A small network was trained on invented records. Each row is its activation on one of them, seen along a few directions.
After each row come some of the record's fields: Sebal, Lubim, Doda, Dizef, Vut, Suvo, Viv.
Not every record has every field; a missing one is written missing.
The largest differences between rows may come from other fields.
(in the rows, 500 means zero)
Strong random noise was added to every row along 11 fixed directions; ignore it. To show where, here is one row again and again, with new noise each time:
[528 484 546 566 571 466 571 461 661 375 666 457 296 485 473 607 266 598
 673 578 527 455 428 644 294 445 625]
[681 214 369 692 539 508 362 592 483 588 366 452 575 484 461 330 593 618
 493 499 502 280 383 649 515 617 516]
[584 352 515 695 624 399 300 558 524 522 499 500 439 359 598 233 615 608
 425 374 450 506 438 712 651 609 329]
[546 699 594 403 455 549 732 343 394 484 619 484 491 326 677 576 702 162
 368 496 493 685 247 354 563 474 344]
[521 479 467 549 661 235 606 547 672 446 620 282 215 586 381 670 554 577
 552 798 561 664 813 469 589 487 777]
[364 229 567 555 475 727 731 441 517 446 663 525 308 305 264 625 298 403
 522 615 573 407 296 425 492 550 712]
[367 400 870 558 647 543 436 418 513 850 440 211 316 446 407 578 508 179
 465 441 530 596 216 416 763 581 465]
[451 661 421 357 418 683 581 488 352 372 477 487 615 603 522 641 520 303
 610 472 450 505 430 493 322 489 421]
[605 396 565 393 292 603 713 457 717 549 463 681 512 236 485 606 483 634
 291 589 689 465 521 487 610 271 677]
[705 718 701 363 451 429 520 360 678 662 453 478 530 495 780 596 503 577
 523 417 661 603 417 583 521 246 424]
[555 351 511 500 395 634 330 521 560 595 325 608 637 435 514 387 437 657
 469 332 553 333 409 678 515 435 422]
[465 364 256 625 520 397 226 658 426 551 207 265 612 641 206 426 713 297
 352 575 246 293 499 517 425 681 468]
[431 752 321 419 559 458 229 431 409 304 600 416 460 658 710 361 398 547
 657 424 338 740 642 598 302 520 485]

[553 564 427 465 465 568 625 651 485 426 426 474 532 555 491 662 631 419
 514 589 468 519 542 531 445 490 541] : <Sebal:j3 Lubim:c1 Doda:f1 Dizef:u3 Vut:e2 Suvo:h4 Viv:missing>
[694 430 455 565 466 558 793 518 342 429 483 608 713 479 501 551 745 400
 563 530 546 157 190 515 421 576 219] : <Sebal:j2 Lubim:c8 Doda:f2 Dizef:u6 Vut:e7 Suvo:h1 Viv:missing>
[691 321 557 724 707 419 566 730 542 659 440 313 371 502 509 534 745 501
 518 619 513 474 512 627 626 653 554] : <Sebal:j8 Lubim:c8 Doda:f1 Dizef:u2 Vut:e8 Suvo:h4 Viv:missing>
[313 344 490 465 448 604 701 564 416 359 601 665 406 483 348 552 503 446
 519 413 560 516 530 559 643 560 312] : <Sebal:j8 Lubim:c8 Doda:f1 Dizef:u2 Vut:e8 Suvo:h4 Viv:missing>
[611 375 463 601 562 312 585 382 560 518 648 529 374 444 526 443 558 604
 537 543 610 492 416 434 602 497 463] : <Sebal:j2 Lubim:c1 Doda:f2 Dizef:u6 Vut:e2 Suvo:h4 Viv:missing>
[373 391 519 568 443 411 553 465 515 518 509 527 466 422 169 559 489 312
 328 532 484 417 479 320 581 558 477] : <Sebal:j5 Lubim:c8 Doda:f1 Dizef:u6 Vut:e5 Suvo:h6 Viv:missing>
[563 494 632 638 589 689 544 782 534 399 425 511 477 370 572 486 515 471
 437 545 339 464 473 816 407 566 530] : <Sebal:j2 Lubim:c4 Doda:f1 Dizef:u3 Vut:e7 Suvo:h1 Viv:w2>
[300 583 682 418 493 457 320 364 484 516 558 649 476 387 602 333 498 567
 449 241 514 663 560 513 751 467 186] : <Sebal:j2 Lubim:c8 Doda:f2 Dizef:u6 Vut:e7 Suvo:h6 Viv:missing>
[495 455 197 359 310 537 480 313 402 447 530 556 634 629 472 406 408 686
 485 677 521 352 580 301 393 455 707] : <Sebal:j2 Lubim:c8 Doda:f1 Dizef:u2 Vut:e1 Suvo:h1 Viv:w1>
[433 424 569 601 670 396 599 585 600 310 685 578 302 458 461 522 429 677
 641 505 567 529 673 665 576 553 428] : <Sebal:j4 Lubim:c8 Doda:f2 Dizef:u6 Vut:e8 Suvo:h1 Viv:w2>
[402 633 451 486 476 147 298 170 748 384 719 488 306 455 503 426 222 673
 508 436 442 461 407 362 241 331 409] : <Sebal:j3 Lubim:c1 Doda:f2 Dizef:u2 Vut:e4 Suvo:h1 Viv:w2>
[563 424 379 490 502 353 234 423 502 572 456 579 572 586 614 219 449 862
 523 349 618 515 724 507 652 455 467] : <Sebal:j5 Lubim:c4 Doda:f2 Dizef:u2 Vut:e8 Suvo:h1 Viv:w2>
[561 640 360 396 431 524 357 483 584 357 473 570 615 638 588 445 267 744
 640 504 460 410 653 627 210 389 659] : <Sebal:j5 Lubim:c1 Doda:f2 Dizef:u6 Vut:e8 Suvo:h1 Viv:w1>
[426 418 629 574 552 679 335 551 569 455 559 556 409 380 603 411 291 660
 649 318 478 492 428 694 414 534 504] : <Sebal:j7 Lubim:c1 Doda:f2 Dizef:u6 Vut:e4 Suvo:h6 Viv:missing>
[650 222 406 534 344 722 653 397 313 693 439 509 688 410 434 458 536 373
 411 570 600 241  97 245 495 601 627] : <Sebal:j7 Lubim:c8 Doda:f1 Dizef:u2 Vut:e7 Suvo:h1 Viv:missing>
[401 389 307 577 466 314 659 339 482 299 736 553 312 395 270 494 415 281
 391 550 404 477 233 397 348 571 444] : <Sebal:j5 Lubim:c6 Doda:f2 Dizef:u5 Vut:e5 Suvo:h4 Viv:missing>
[589 541 388 434 449 523 421 448 408 675 374 343 626 578 548 472 655 417
 439 664 488 580 573 288 541 504 736] : <Sebal:j2 Lubim:c1 Doda:f2 Dizef:u6 Vut:e2 Suvo:h6 Viv:missing>
[358 480 429 530 651 632 486 474 275 350 764 478 334 470 683 332 432 585
 687 520 492 785 668 376 582 658 670] : <Sebal:j8 Lubim:c4 Doda:f2 Dizef:u2 Vut:e7 Suvo:h1 Viv:w2>
[347 376 608 562 598 495 340 305 505 637 653 313 300 521 452 348 231 512
 537 612 425 463 304 443 531 570 695] : <Sebal:j2 Lubim:c1 Doda:f1 Dizef:u3 Vut:e1 Suvo:h1 Viv:w1>
[634 501 455 594 607 267 452 515 576 585 550 422 420 425 501 333 593 613
 283 773 516 703 835 318 757 522 879] : <Sebal:j5 Lubim:c4 Doda:f1 Dizef:u6 Vut:e2 Suvo:h1 Viv:w1>
[607 675 323 409 358 700 268 565 455 474 317 506 719 537 728 405 433 495
 430 434 317 573 493 668 188 439 614] : <Sebal:j4 Lubim:c6 Doda:f1 Dizef:u5 Vut:e8 Suvo:h6 Viv:missing>
[453 334 410 511 461 715 451 597 380 552 389 605 604 368 513 417 640 491
 404 373 508 544 508 483 629 594 476] : <Sebal:j4 Lubim:c6 Doda:f2 Dizef:u5 Vut:e8 Suvo:h4 Viv:missing>
[239 398 438 573 569 710 537 675 383 181 689 594 357 405 375 447 410 481
 562 530 312 551 678 625 474 690 538] : <Sebal:j8 Lubim:c1 Doda:f1 Dizef:u3 Vut:e8 Suvo:h6 Viv:missing>
[509 472 438 383 422 792 516 561 388 564 448 591 588 494 535 476 436 533
 508 498 614 714 694 394 615 495 787] : <Sebal:j5 Lubim:c4 Doda:f1 Dizef:u6 Vut:e2 Suvo:h4 Viv:missing>
[177 406 452 381 538 300 672 293 425 394 793 404 195 643 247 619 496 471
 545 666 594 672 721 222 770 542 493] : <Sebal:j2 Lubim:c8 Doda:f1 Dizef:u2 Vut:e1 Suvo:h6 Viv:missing>
[368 583 607 363 536 405 548 302 363 531 602 498 480 612 543 557 598 431
 638 361 615 608 480 359 710 490 160] : <Sebal:j2 Lubim:c8 Doda:f2 Dizef:u6 Vut:e7 Suvo:h6 Viv:missing>
[567 633 464 421 392 343 605 260 494 506 580 526 566 460 573 581 681 416
 469 429 603 465 332 226 471 399 254] : <Sebal:j3 Lubim:c1 Doda:f2 Dizef:u2 Vut:e4 Suvo:h6 Viv:missing>
[249 186 599 520 411 689 544 602 635 559 403 527 411 332 100 628 290 495
 405 569 520 283 487 435 532 523 726] : <Sebal:j7 Lubim:c8 Doda:f2 Dizef:u3 Vut:e5 Suvo:h1 Viv:missing>
[453 489 496 535 472 737 408 473 436 537 513 450 473 396 553 403 351 334
 445 512 305 510 271 497 347 592 676] : <Sebal:j8 Lubim:c1 Doda:f1 Dizef:u3 Vut:e8 Suvo:h4 Viv:missing>
[695 655 323 504 366 635 538 583 450 399 443 526 639 361 648 473 569 291
 295 617 312 550 383 564 204 494 681] : <Sebal:j5 Lubim:c6 Doda:f1 Dizef:u6 Vut:e1 Suvo:h6 Viv:missing>
[236 465 629 454 500 493 547 590 530 383 448 637 510 558 254 689 542 533
 602 313 559 373 659 563 583 470 131] : <Sebal:j2 Lubim:c4 Doda:f2 Dizef:u2 Vut:e2 Suvo:h6 Viv:missing>
[518 518 452 512 496 414 510 489 462 534 472 518 482 461 503 467 645 418
 399 428 516 582 532 401 618 523 418] : <Sebal:j5 Lubim:c4 Doda:f2 Dizef:u2 Vut:e8 Suvo:h4 Viv:missing>
[551 467 832 509 536 445 376 536 792 784 321 389 488 560 471 571 358 678
 523 486 556 266 403 745 538 321 463] : <Sebal:j2 Lubim:c1 Doda:f1 Dizef:u3 Vut:e1 Suvo:h1 Viv:missing>
[426 421 468 589 580 446 689 550 488 356 645 460 354 448 357 581 508 380
 436 676 447 538 531 452 527 583 585] : <Sebal:j4 Lubim:c6 Doda:f1 Dizef:u5 Vut:e8 Suvo:h1 Viv:w2>
[495 620 311 516 560 310 613 453 378 354 570 313 513 749 350 609 619 326
 526 780 365 391 522 324 317 590 556] : <Sebal:j2 Lubim:c4 Doda:f1 Dizef:u3 Vut:e7 Suvo:h1 Viv:w1>
[765 427 465 434 327 649 551 494 502 714 333 539 660 518 656 519 495 550
 490 436 670 473 309 513 473 413 593] : <Sebal:j7 Lubim:c8 Doda:f1 Dizef:u2 Vut:e7 Suvo:h4 Viv:missing>
[597 470 440 544 471 410 261 444 590 614 451 385 469 476 605 268 458 602
 344 581 356 510 435 627 468 470 638] : <Sebal:j2 Lubim:c1 Doda:f1 Dizef:u3 Vut:e1 Suvo:h6 Viv:missing>
[786 414 503 458 294 503 609 325 580 655 485 749 650 229 695 363 558 702
 283 444 732 470 400 431 662 338 549] : <Sebal:j5 Lubim:c8 Doda:f2 Dizef:u7 Vut:e5 Suvo:h6 Viv:missing>
[513 408 535 547 528 586 645 328 492 511 766 539 265 292 558 463 252 439
 515 486 589 691 251 415 460 527 716] : <Sebal:j5 Lubim:c3 Doda:f2 Dizef:u7 Vut:e5 Suvo:h4 Viv:missing>
[620 277 432 783 563 625 437 682 600 434 492 542 423 327 471 413 349 574
 479 523 369 326 300 772 258 615 672] : <Sebal:j4 Lubim:c6 Doda:f1 Dizef:u5 Vut:e8 Suvo:h4 Viv:missing>

Which values does each new row have?
[421 467 608 483 491 677 638 377 435 429 755 634 323 181 657 426 348 395
 426 440 523 775 330 484 571 508 590] : <Sebal:j5 Lubim:c6 Doda:f2 Dizef:u5 Vut:e5 Suvo:h6 Viv:missing>
[512 447 275 662 523 541 618 814 511 247 413 502 524 461 278 691 731 393
 518 620 348 259 575 523 238 634 489] : <Sebal:j3 Lubim:c1 Doda:f2 Dizef:u2 Vut:e4 Suvo:h4 Viv:missing>
[543 514 601 623 665 434 388 713 534 512 443 471 486 413 614 320 718 591
 414 557 428 592 722 664 722 583 484] : <Sebal:j2 Lubim:c1 Doda:f2 Dizef:u6 Vut:e2 Suvo:h1 Viv:w1>
[463 394 527 499 406 685 506 390 385 529 552 717 577 262 569 301 434 536
 396 338 574 464 370 383 624 519 449] : <Sebal:j5 Lubim:c4 Doda:f2 Dizef:u2 Vut:e8 Suvo:h1 Viv:w2>
[394 544 674 463 425 635 525 492 481 524 470 542 531 356 469 563 520 326
 402 409 440 460 302 487 533 474 344] : <Sebal:j3 Lubim:c1 Doda:f1 Dizef:u3 Vut:e2 Suvo:h6 Viv:missing>
[539 401 363 592 574 422 594 583 479 363 576 472 395 607 377 569 488 584
 662 574 554 445 643 530 417 570 582] : <Sebal:j5 Lubim:c4 Doda:f2 Dizef:u2 Vut:e8 Suvo:h6 Viv:missing>
[320 466 276 342 316 439 306 103 381 493 580 645 568 549 471 322 332 497
 477 254 520 496 311 255 473 472 283] : <Sebal:j4 Lubim:c8 Doda:f2 Dizef:u6 Vut:e8 Suvo:h4 Viv:missing>
[381 341 402 580 516 407 519 560 602 311 584 588 369 472 310 552 476 605
 567 446 494 386 557 530 459 543 401] : <Sebal:j7 Lubim:c1 Doda:f2 Dizef:u6 Vut:e4 Suvo:h4 Viv:missing>
[436 420 412 527 479 401 360 479 538 424 523 533 517 568 417 336 411 680
 477 544 405 293 520 631 466 491 438] : <Sebal:j2 Lubim:c1 Doda:f1 Dizef:u3 Vut:e1 Suvo:h1 Viv:w1>
[710 558 424 478 473 147 286 193 555 707 500 433 561 620 687 311 477 629
 481 388 588 539 336 459 497 377 405] : <Sebal:j5 Lubim:c6 Doda:f2 Dizef:u5 Vut:e5 Suvo:h6 Viv:missing>
[559 432 442 551 622 184 562 315 514 495 723 452 372 593 497 497 591 679
 666 580 654 507 581 334 631 495 423] : <Sebal:j2 Lubim:c1 Doda:f2 Dizef:u6 Vut:e2 Suvo:h6 Viv:missing>
[571 612 689 542 539 576 624 589 655 671 388 251 352 273 510 721 624 215
 257 787 382 673 469 361 438 473 896] : <Sebal:j2 Lubim:c4 Doda:f2 Dizef:u2 Vut:e2 Suvo:h6 Viv:missing>
[710 466 363 635 648 352 522 459 533 413 671 433 355 551 639 433 468 623
 676 571 522 548 468 557 385 576 634] : <Sebal:j5 Lubim:c1 Doda:f2 Dizef:u6 Vut:e8 Suvo:h4 Viv:missing>
[372 650 536 456 506 499 642 407 361 220 709 676 472 449 589 519 561 420
 604 304 484 566 412 532 453 516  79] : <Sebal:j2 Lubim:c4 Doda:f2 Dizef:u2 Vut:e2 Suvo:h6 Viv:missing>
[690 503 564 444 332 489 656 294 636 571 646 642 418 186 755 391 456 586
 246 544 592 639 342 465 558 322 613] : <Sebal:j8 Lubim:c8 Doda:f1 Dizef:u2 Vut:e8 Suvo:h6 Viv:missing>
[687 323 648 661 522 394 536 421 664 670 489 517 477 299 553 458 560 611
 447 436 641 275 209 468 568 443 358] : <Sebal:j3 Lubim:c1 Doda:f2 Dizef:u2 Vut:e4 Suvo:h1 Viv:w2>
[470 292 474 559 626 596 439 559 352 609 484 344 489 784 444 470 402 611
 794 541 582 389 541 551 541 651 607] : <Sebal:j8 Lubim:c8 Doda:f1 Dizef:u2 Vut:e8 Suvo:h1 Viv:missing>
[547 540 425 311 312 440 304 236 580 702 417 554 639 527 605 348 303 692
 374 490 613 545 525 354 515 289 729] : <Sebal:j5 Lubim:c6 Doda:f2 Dizef:u5 Vut:e5 Suvo:h1 Viv:w1>
[480 656 650 441 478 571 721 390 609 449 600 503 408 436 479 811 350 288
 620 461 507 425 179 484 195 411 409] : <Sebal:j4 Lubim:c8 Doda:f2 Dizef:u6 Vut:e8 Suvo:h4 Viv:missing>
[549 481 395 485 594 283 782 495 414 422 575 427 503 721 402 698 725 463
 632 636 655 497 641 369 618 527 398] : <Sebal:j4 Lubim:c6 Doda:f2 Dizef:u5 Vut:e8 Suvo:h1 Viv:w2>
